Each row below is a small network's average activation on inputs in which a field has the value named, seen along a few directions.
Values that are neighbours, or in one group, have similar rows; names and order tell nothing.

Other fields vary at random and push rows far along one fixed direction, the same in every table; ignore that.

Values of Kod:
m6: [-10  -1  33 -26 -15 -14  16 -13  -1  16  19 -10   3 -15  -6  26 -60 -29]
m20: [ 26  35  -7 -26  25  -9  33   9 -22  16  20 -16  16 -18 -21  26  -6  11]
m10: [-55 -32 -52  61  -3  33  -5  12  19 -30 -26  53 -30  40  53 -32  45  30]
m15: [ 49  12   8   2 -22  12 -27  -7 -22  -4   2 -37 -19  -2   6  16   0 -16]
m18: [-49  17 -40  12 -12 -29  14  21   0 -16  26  23 -20  37  -5 -27   6  -1]
m5: [-18   7 -17  -1  34 -24  24  25  -8 -24 -17  23  -6  39   1 -51  15  20]
m17: [ 15   9  62 -44   1 -10  26   3  11  12 -11 -12   5 -26 -42  41 -33 -30]
m8: [-16 -18 -32  33  16 -26 -20 -20  14 -18 -16  26  20  38  33 -16  -7  28]
m7: [  8  21  36 -39  30  -4  31  30 -10  49  -6 -35  44 -32 -22  33  13 -12]
m13: [ -9   3 -63  27   0  28 -22   2  19 -27  10  43 -27  24  39 -24   7  21]
m9: [-16   1  12 -32  15  35  18  -9   9  -3  -3   0 -20 -26 -24  -6  15  -7]
m19: [ -6   5  24 -57   3  32   3 -21   2  35  42 -18   3 -44 -32  17 -13 -19]
m3: [ 26  36  25 -10 -12   5   1 -21 -10  10   4  -8   6 -14   5  39 -34 -14]
m1: [ 35  -4  58 -29 -13  13  -6 -13 -19  26  35 -60   3 -38 -49  29 -30 -40]
m14: [ 56   2  35 -28 -37  14 -22 -11 -16  34 -13 -64  25 -40 -32  30 -14 -12]
m4: [-13 -12  10  30 -12 -16   1   3  37  -2 -16  26   4  28  28  11  14  13]
m16: [ 16 -28   1  40 -17 -10 -15   1   5  -1 -19  -3 -20  14  22 -18  37  -1]
m2: [-12 -25 -26  74   0 -24 -25   3   7 -50 -26  36 -57  42  16 -79  27   6]
m12: [-21   0 -36  19   4 -21  -6  15   5 -21  -1  14  40   0  29 -22  15  32]
m11: [ -8 -29 -32  -6  17  17 -21  -6 -18   0  -6  21  28  -9   4   6   3  20]
A value of Kod combines one of 5 hidden first parts with one of 4 second parts; all combinations occur once.
- Changing only the second part turns m14 into m12. m15 has the same second part as m14; what does that change turn m15 into? => m20
- Changing only the second part turns m6 into m18. m17 has the same second part as m6; what does that change turn m17 into? => m5
- Changing only the second part turns m16 into m10. m2 has the same second part as m16; what does that change turn m2 into? => m9

Values of Vaf:
t15: [-24  17 -39  18   9 -20  -7  28 -20 -31  -8  27  -5  23  30 -27 -18  30]
t20: [-59  -3 -66  45   4 -28 -23  25   3 -53   9  46 -50  76  47 -82  47  37]
t6: [-43 -33 -36  15   0   5  -3   7   4 -12  15  22  10   9  33  11  11  19]
t2: [ 28  40  33 -58  18   8  48  14 -17  48  -4 -40  24 -39 -35  51  -3 -37]
t4: [  5  -8  27   9  -1 -44   7   3 -13   1   8 -12  -7 -15 -22 -26   5  -9]
t13: [ 19  -4   9  14 -13 -18  11  15   9   7 -24   4  -1  26  -6  14  18  15]
t18: [ -2  -8 -16 -17  41  12 -13 -13 -16  26   4  -1  43  -8  -4  11   2  18]
t7: [  8  41  33 -53  -1  20  40 -12   7  47  49 -15  26 -44 -39  65 -43 -32]
t8: [-17  -3 -15  37 -28   6 -41 -24  15 -36 -12  17 -22  12  23   8   5   3]
t5: [ -7  -2   4 -38  18  21  12   5  19   9 -13  17   2 -28 -22   3   5  -5]
t11: [ -5 -27 -38  46 -36   9 -29   8  -5  -6   3  -9 -34  16   5 -39   9   2]
t1: [ 25 -18  10   0 -13  30 -16 -26 -18 -12  -3  12 -36  -7  -8  -9  -9 -26]
t14: [ 41  11  11 -31 -32  13 -17 -29  -6  24   0 -40  16 -32  -2  28 -17  10]
t3: [ 30   1   4  11   2 -50  -7  -1   0 -23  -7  -6  37  16  -7   6 -30  -7]
t12: [-41  -6 -45  32  -1  14  -7  14  18 -31 -17  31   2  32  18 -54  44  32]
t9: [-17 -10  42  -8 -22 -17   4  -4  22  22  -5   1   2  13  12   6 -20 -23]
t17: [ 15  24  31 -60  18  25  30 -10  -4   8  26 -20  -5 -30 -40  26 -23 -25]
t16: [-10 -10  20  19  25 -11   5  -7   4 -15  -3  -7 -33  18  -6 -23 -14  -3]
t10: [ 58   0  23  17   2  19 -19  -1   3  19   4 -26   1 -23  15  23  11 -10]
t19: [ -4  -2   7   2  11   7  26  10  -5  10 -22  -1  33 -16  11   8  22  12]
A value of Vaf combines one of 5 hidden first parts with one of 4 second parts; all combinations occur once.
- Changing only the second part turns t15 into t18. t17 has the same second part as t15; what does that change turn t17 into? => t5
- Changing only the second part turns t8 into t7. t10 has the same second part as t8; what does that change turn t10 into? => t2
- Changing only the second part turns t3 into t14. t16 has the same second part as t3; what does that change turn t16 into? => t1
